Each row below holds a small network's activations on one input, seen along a few directions.
Each table varies a few parts of the input and shows all the possible inputs, shuffled.
A made-up example of a description, with smaller parts first: one of 6 places along a line, together with either a single point or one of 11 places around a ring or (one of 3 separate values, together with one of 8 places around a ring).
Shared parts are said once, and a part with two or three values counts as separate values.
In the rows, 128 means zero.

Table:
row 1: [135 132 149 131 128 141 119 126 127 135 142 134 138 133]
row 2: [146 135 148 117 118 140 121 139 139 133 145 126 138 141]
row 3: [153 135 145 125 124 136 114 132 135 124 136 129 134 148]
row 4: [128 114 128 144 133 126 124 126 120 125 131 123 122 123]
row 5: [138 129 133 137 126 140 124 122 129 129 137 131 133 138]
row 6: [ 70 112  44  85 152  92 141  89  73 115  26 138 158  33]
row 7: [126 123 140 141 133 136 126 127 127 128 143 121 133 111]
row 8: [135 139 141 118 126 133 121 138 148 132 144 127 129 151]
row 9: [135 148 127 122 125 130 137 143 144 131 144 125 113 149]
row 10: [136 139 115 125 125 120 134 142 137 128 132 127 101 161]
row 11: [107 113 130 151 121 117 138 121 118 128 116 127 113 114]
row 12: [139 136 125 123 125 131 125 133 150 126 140 124 124 155]
row 13: [117 110 141 145 129 122 140 125 118 131 128 131 128 109]
- What do these inputs look like to the network? => either a single point or (one of 2 separate values, together with one of 6 places along a line)
- A walk changes only the place on the line of 6. It starts at row 9 and steps to row 8. List the rest of the walk in order. => row 2, row 1, row 7, row 13

Table:
row 14: [ 99 145  98  78 135 117 150 127 101 136  86 140 151  71]
row 15: [100 123  92  98 137 123 117  94 126 121  82 134 168  97]
row 16: [104  75 195 220 119 134 141 117 107 136 165 122 113  89]
row 17: [ 85 116  82 126 134 105 136 106 135 120  91 126 121 118]
row 18: [ 85 138  89 105 133  98 170 138 110 135  94 133 104  92]
row 19: [147 161 145 130 125 145 138 163 184 137 197 112 100 185]
row 20: [149 119 101 107 146 125 103 123 110 108 106 116 151 101]
row 21: [145 137 107 152 127 131 131 121 118 127 128 139  94 172]
row 22: [158 145 117 124 133 149 110 110 109 127 120 147 141 152]
row 23: [147 132 151 127 100 114 129 154 155 128 134 129  96 190]
row 24: [135 112  91 135 142 107 124 135 120 107 113 108 105 121]
row 25: [160 140 161  98 106 131 107 143 146 130 127 136 142 170]
row 26: [119  80 205 190 126 151 120 106  98 139 158 132 162  69]
row 27: [160 168 156 101 130 163 115 153 174 140 190 119 145 165]
- What do these inputs look like to the network? => one of 2 separate values, together with either a single point or one of 6 places along a line
- The inputs of row 21 and row 22 match in every part but the choice among 2 separate values. If row 24 is changed in the same way as row 21 into row 22, which row does it become? => row 20
- Change only the choice among 2 separate values in row 17. List by row number the other rows that result. => row 15

Table:
row 28: [116 125 129 127 128 124 147 130 108 133 120 131 130  92]
row 29: [152 126 157 136 134 156 100 114 113 132 143 137 160 125]
row 30: [152 120 182 159 118 144 127 150 141 132 181 115 118 138]
row 31: [142 191  67  45 123 115 135 152 158 127  98 135 115 186]
row 32: [ 81 105  92 129 147  99 136 115 105 125  90 126 121  83]
row 33: [126 109 132 182 122 125 141 121 120 125 139 126  93 141]
row 34: [128 127 146 109 127 138 116 112 103 135 106 147 168 100]
row 35: [ 90 119 128 139 131 113 147 125 114 139 118 135 114 106]
row 36: [103 114  99 110 140 122 125 102 115 118  90 126 166  72]
row 37: [164 121 198 141 116 157  95 133 135 137 167 131 156 147]
row 38: [136 125 146 145 131 155 120 115 135 130 155 125 151 120]
row 39: [114 119 139 166 138 130 131 127 125 135 154 125 106 131]
row 40: [ 94  95  85 146 130  94 146 109  99 114  76 126 108  94]
row 41: [167 188  78  70 132 132 121 153 169 124 137 128 108 211]
row 42: [139 105 174 189 105 126 136 140 143 128 162 120  89 162]
row 43: [132 179  32  35 138 103 123 140 149 111  69 124 120 162]
row 44: [112 127 134 119 124 136 136 113 124 133 118 135 158  94]
row 45: [102 109 120 156 114 108 156 120 109 129 103 136 101 116]
row 46: [120 114 111 100 144 124 105 101  94 119  79 138 175  77]
row 47: [140 125 141 154 135 142 132 132 119 129 157 121 123 117]
row 48: [148 120 187 151 114 156 115 133 156 134 179 119 146 141]
row 49: [126 115 181 172 121 131 126 145 148 138 178 120 102 152]
row 50: [180 181 120  76 117 133 119 172 191 128 161 123 105 235]
row 51: [108 112  94 118 144 110 137 119  99 118  93 122 138  70]
- The inputs of row 30 and row 47 match in every part but one. If row 48 is changed in the same way as row 30 into row 47, which row does it become? => row 38
- What do these inputs look like to the network? => one of 4 places along a line, together with either a single point or one of 5 places along a line
- Change only the place on the line of 5 in row 45. List by row number the other rows that result. => row 28, row 34, row 35, row 44
